These are the activations of a small network on made-up records, seen along a few directions, one row for each record.
Here are examples, each followed by its value of one field, NOG.
The word missing means that the record has no NOG.
The largest differences between rows may come from other fields.
In the rows, zero is written as 500.
Random noise pushes rows far along 13 fixed directions. That doesn't count. These rows show it; they differ only by the noise:
[298 628 407 413 508 416 633 427 516 370 439 589 493 615 454 614 614 377
 539 431 478 467 272 360 688 375 497 593 394 523 446 486 534 497 576]
[508 497 445 561 392 481 529 749 540 417 570 410 580 485 516 441 499 528
 503 465 462 605 499 634 269 557 438 604 426 460 480 349 445 437 684]
[507 403 433 418 367 626 393 528 571 530 727 745 559 265 374 365 616 513
 477 395 380 351 469 435 418 511 594 283 270 640 766 564 435 679 224]
[442 542 300 351 475 525 616 459 529 513 459 575 370 455 482 646 509 481
 454 670 423 651 523 487 398 372 637 607 443 753 449 612 546 298 616]
[566 433 556 579 506 530 474 611 405 186 348 602 541 497 637 533 491 485
 703 351 513 370 389 395 496 508 451 487 398 372 569 247 608 507 692]
[402 461 583 532 351 490 534 492 438 619 534 633 494 367 554 496 560 427
 516 645 454 446 516 579 418 526 572 544 573 676 512 484 557 505 439]
[409 489 426 345 485 542 573 377 626 547 418 582 433 540 514 587 465 560
 470 507 446 557 462 362 574 463 463 543 439 523 434 469 500 552 593]
[563 546 395 531 631 571 397 416 500 397 401 552 553 497 598 455 392 511
 642 356 508 506 567 554 393 581 591 413 439 710 557 387 448 485 393]
[513 580 742 617 340 420 574 589 324 431 545 468 403 519 604 549 602 313
 539 653 486 409 554 762 577 500 490 564 832 545 409 498 636 487 532]
[295 429 519 345 402 467 520 648 657 573 480 499 549 483 564 575 515 420
 409 465 543 536 419 242 454 546 370 610 432 558 441 532 569 470 555]
[656 330 484 513 430 610 522 657 475 629 655 612 416 464 492 464 551 457
 514 533 492 485 597 404 409 595 710 594 673 391 619 699 689 593 514]
[687 630 492 403 508 466 572 516 452 502 463 330 331 549 414 568 445 439
 469 477 466 650 613 637 474 348 520 452 635 610 473 730 483 247 520]
[599 439 507 481 438 567 578 341 476 538 398 658 445 410 447 580 532 652
 597 566 402 567 500 426 426 432 674 498 411 465 558 466 527 498 584]
[406 467 370 427 626 536 546 435 557 496 240 551 433 627 741 546 247 508
 573 460 517 532 487 432 510 534 362 634 535 552 366 276 545 442 752]
[453 539 396 236 507 612 509 346 728 435 521 428 343 614 468 549 412 602
 339 458 449 546 587 476 797 461 257 373 477 542 374 486 363 706 543]

[515 605 702 599 611 472 318 372 526 501 300 472 641 564 754 530 393 497
 635 383 557 496 528 558 342 711 484 459 607 649 414 319 515 464 327] => tik
[630 460 548 504 503 488 411 846 434 348 556 390 456 538 567 426 463 348
 495 377 556 436 530 509 457 510 359 470 635 426 561 565 597 390 589] => sagag
[518 369 540 626 577 438 393 688 415 745 560 336 615 443 449 409 515 313
 514 452 730 496 570 310 422 652 613 558 627 479 590 795 571 453 342] => pon
[384 531 515 527 552 466 504 552 420 451 549 328 531 521 505 583 599 387
 451 650 665 569 618 524 536 593 592 586 625 753 389 628 537 438 412] => missing
[591 565 143 451 760 529 604 554 443 520 569 604 362 722 464 284 323 499
 493 342 351 295 336 583 636 364 411 573 519 198 574 462 449 487 722] => guv
[658 415 322 530 497 621 570 394 401 396 413 669 362 332 449 614 532 610
 591 694 438 603 550 479 371 352 746 504 345 543 617 472 589 401 676] => fubu
[480 578 686 617 509 458 415 399 385 252 311 516 586 465 668 538 477 541
 654 509 483 431 467 654 430 518 404 434 433 627 460 139 454 414 550] => tik
[347 548 450 540 582 387 537 658 431 428 506 456 609 657 504 386 495 309
 564 239 566 345 234 427 621 492 333 586 508 348 503 408 515 499 546] => neni
[529 708 544 470 448 430 573 348 525 385 392 476 411 604 481 522 450 548
 503 476 358 532 415 757 553 296 364 417 483 459 404 332 355 422 555] => vot
[408 482 296 467 649 490 482 524 699 733 380 462 587 579 612 394 239 571
 491 391 505 671 476 479 267 602 410 637 384 523 424 383 392 391 578] => missing
[453 406 494 492 400 470 535 723 502 595 644 481 547 472 464 327 474 485
 455 427 432 449 422 551 395 498 351 565 484 365 577 401 458 504 593] => neni
[470 455 401 418 640 489 430 663 621 622 487 333 561 599 626 464 312 417
 465 315 620 668 613 377 315 663 447 627 627 663 446 603 555 344 424] => neni
[432 497 434 609 489 484 438 658 481 472 613 595 594 466 617 471 563 368
 550 574 547 427 453 493 403 622 625 589 492 551 523 460 610 542 493] => rega
[560 785 457 455 696 451 454 233 545 571 394 478 502 659 536 473 377 461
 572 336 430 546 543 693 487 478 586 393 614 689 461 523 382 407 264] => zar
[506 367 409 549 416 565 486 616 461 611 671 622 419 448 526 351 496 430
 440 599 478 429 557 639 466 563 543 545 645 525 553 508 532 612 481] => sagag
[609 292 614 642 559 561 400 462 255 368 390 525 495 413 541 392 408 478
 643 423 652 292 529 455 622 541 430 373 506 464 630 336 497 553 495] => tik
[619 422 372 634 598 607 404 532 348 451 577 596 516 317 543 372 461 597
 523 636 475 362 631 656 360 533 640 426 458 615 603 441 452 480 482] => guv
[541 560 702 495 540 411 429 598 461 426 349 362 548 523 601 576 482 443
 546 398 597 481 447 398 455 514 416 460 558 495 446 537 581 335 462] => kuza
[451 647 352 463 638 507 541 392 508 452 576 600 386 669 509 550 556 360
 529 503 459 431 483 544 627 460 674 566 611 606 460 625 572 567 426] => kope
[460 623 393 435 538 466 557 386 651 595 536 536 481 631 441 465 490 559
 439 399 357 525 402 539 571 433 467 530 496 369 457 493 396 605 518] => pon
[510 496 622 472 442 446 411 579 430 585 420 516 526 341 550 473 432 374
 515 439 505 386 442 471 358 430 378 375 451 606 580 545 521 307 404] => nisot
[582 658 498 526 532 489 439 479 562 457 624 340 459 586 406 454 522 467
 453 434 483 506 571 705 594 470 454 355 519 500 453 572 365 602 395] => kope
[628 408 455 527 512 505 572 612 463 652 511 361 477 513 448 296 265 657
 499 408 430 550 536 684 382 485 298 481 531 288 545 365 331 419 675] => missing
[575 530 457 397 367 551 507 555 625 533 645 632 402 497 534 413 467 509
 426 481 269 454 469 669 413 411 385 440 512 418 574 446 497 574 542] => fubu
[610 429 543 482 468 621 458 578 462 425 577 595 356 471 666 495 450 445
 466 636 430 354 610 611 585 518 457 502 686 458 458 476 650 601 594] => nisot
[585 410 538 711 516 528 466 537 419 490 512 357 556 503 576 347 357 644
 557 549 604 517 675 707 489 661 414 529 604 380 433 228 389 642 659] => rega
[738 363 534 546 519 654 420 417 472 477 358 603 399 403 612 593 411 636
 604 672 497 557 665 454 370 502 654 424 530 455 530 485 629 489 627] => vot
[411 399 331 558 519 531 492 447 404 610 648 409 538 427 286 444 600 475
 456 613 693 502 616 481 651 524 639 495 459 621 560 662 415 599 402] => zar
[272 409 317 430 425 525 544 404 564 816 620 599 515 381 340 416 548 554
 363 669 491 553 467 448 495 511 545 558 416 630 491 590 392 597 441] => sagag
[384 454 452 420 588 596 413 360 555 502 377 696 483 497 635 560 437 470
 551 518 536 375 449 308 566 525 509 456 479 616 495 470 609 571 426] => vot
[445 736 411 433 592 416 540 580 489 235 544 466 403 704 575 579 537 221
 483 383 510 406 405 570 721 397 376 542 636 541 396 573 607 436 528] => nisot
[429 658 669 483 495 370 551 292 576 499 369 401 504 675 498 637 571 494
 496 461 497 549 428 464 695 488 477 538 617 420 338 493 469 574 416] => pon
[409 559 787 536 378 399 449 457 497 579 369 595 580 423 687 593 560 381
 568 536 475 428 400 466 360 534 486 504 597 596 462 456 647 428 356] => fubu
[625 337 373 501 493 615 587 519 449 543 647 747 386 508 434 497 588 559
 566 605 452 414 470 297 573 511 772 631 537 222 644 589 689 691 652] => rega
[561 490 674 439 453 490 425 646 518 634 471 601 419 405 705 517 446 455
 408 623 377 301 462 493 413 465 363 448 599 434 491 527 644 377 530] => guv
[434 508 502 435 538 445 619 556 486 400 395 405 468 551 498 765 565 471
 480 627 623 663 453 291 514 444 602 702 523 554 379 641 641 317 666] => kuza
[518 473 242 439 544 582 526 566 454 577 693 566 403 498 354 380 504 408
 428 506 473 388 489 546 601 437 562 485 536 512 593 672 500 544 481] => zar
[405 586 308 455 531 484 526 604 517 342 691 390 484 570 324 494 620 393
 414 456 537 465 434 544 642 426 464 495 407 556 458 620 424 546 497] => kope
[391 468 616 477 417 442 502 551 617 549 627 440 650 515 394 484 664 576
 442 445 539 529 407 312 520 586 489 540 400 326 489 519 454 681 439] => kuza

Here are new rows. What is NOG for each?
[625 517 616 733 529 482 379 404 475 481 419 461 730 426 497 399 502 621
 686 330 549 575 541 542 272 611 632 411 388 441 611 340 389 574 358] => fubu
[355 588 151 396 656 594 430 704 606 183 675 493 449 608 673 454 434 460
 345 548 461 365 531 628 616 559 288 561 477 666 366 355 485 542 617] => guv
[580 533 598 443 554 626 415 221 583 368 426 416 348 563 610 728 520 624
 446 764 556 609 740 512 711 585 533 425 641 600 290 495 534 657 540] => tik
[450 602 420 407 540 508 369 567 639 334 493 456 515 511 571 504 459 489
 431 404 491 545 516 529 459 491 365 395 403 674 461 443 410 458 466] => sagag
[395 540 576 482 561 437 443 479 562 344 366 579 635 533 658 628 531 447
 614 370 591 472 395 237 510 589 513 534 430 593 453 402 635 471 429] => rega
[530 450 305 538 577 518 616 372 404 636 370 658 409 584 572 393 290 585
 611 456 387 449 392 637 503 369 454 573 502 354 535 270 461 462 746] => neni
[584 563 618 389 455 500 489 529 634 622 425 572 404 531 620 578 435 511
 423 443 368 536 442 431 382 465 402 492 545 419 496 506 588 406 544] => tik
[317 446 391 600 397 523 639 656 344 267 678 611 440 473 551 624 674 377
 489 866 565 410 470 558 645 534 638 774 607 587 421 425 681 593 732] => rega
[305 595 494 539 458 318 649 369 409 491 389 507 613 408 269 618 670 500
 589 489 505 591 294 397 446 294 607 575 196 632 491 507 422 281 489] => kope
[572 385 422 553 577 524 580 444 387 597 410 537 452 486 447 505 441 525
 570 538 576 534 542 390 495 451 655 588 552 410 532 568 562 436 653] => zar
[360 259 457 349 461 568 452 594 607 761 437 561 461 411 664 447 283 456
 367 545 569 454 569 317 417 597 347 566 557 608 473 488 551 475 529] => zar
[585 523 555 624 527 448 504 462 368 403 395 525 589 461 476 568 589 490
 684 490 538 536 459 402 370 471 709 547 404 434 575 479 558 403 539] => nisot
[512 397 697 535 213 499 374 801 515 679 852 399 553 293 400 253 582 456
 305 510 417 307 555 729 453 584 251 331 600 441 611 567 387 674 301] => pon
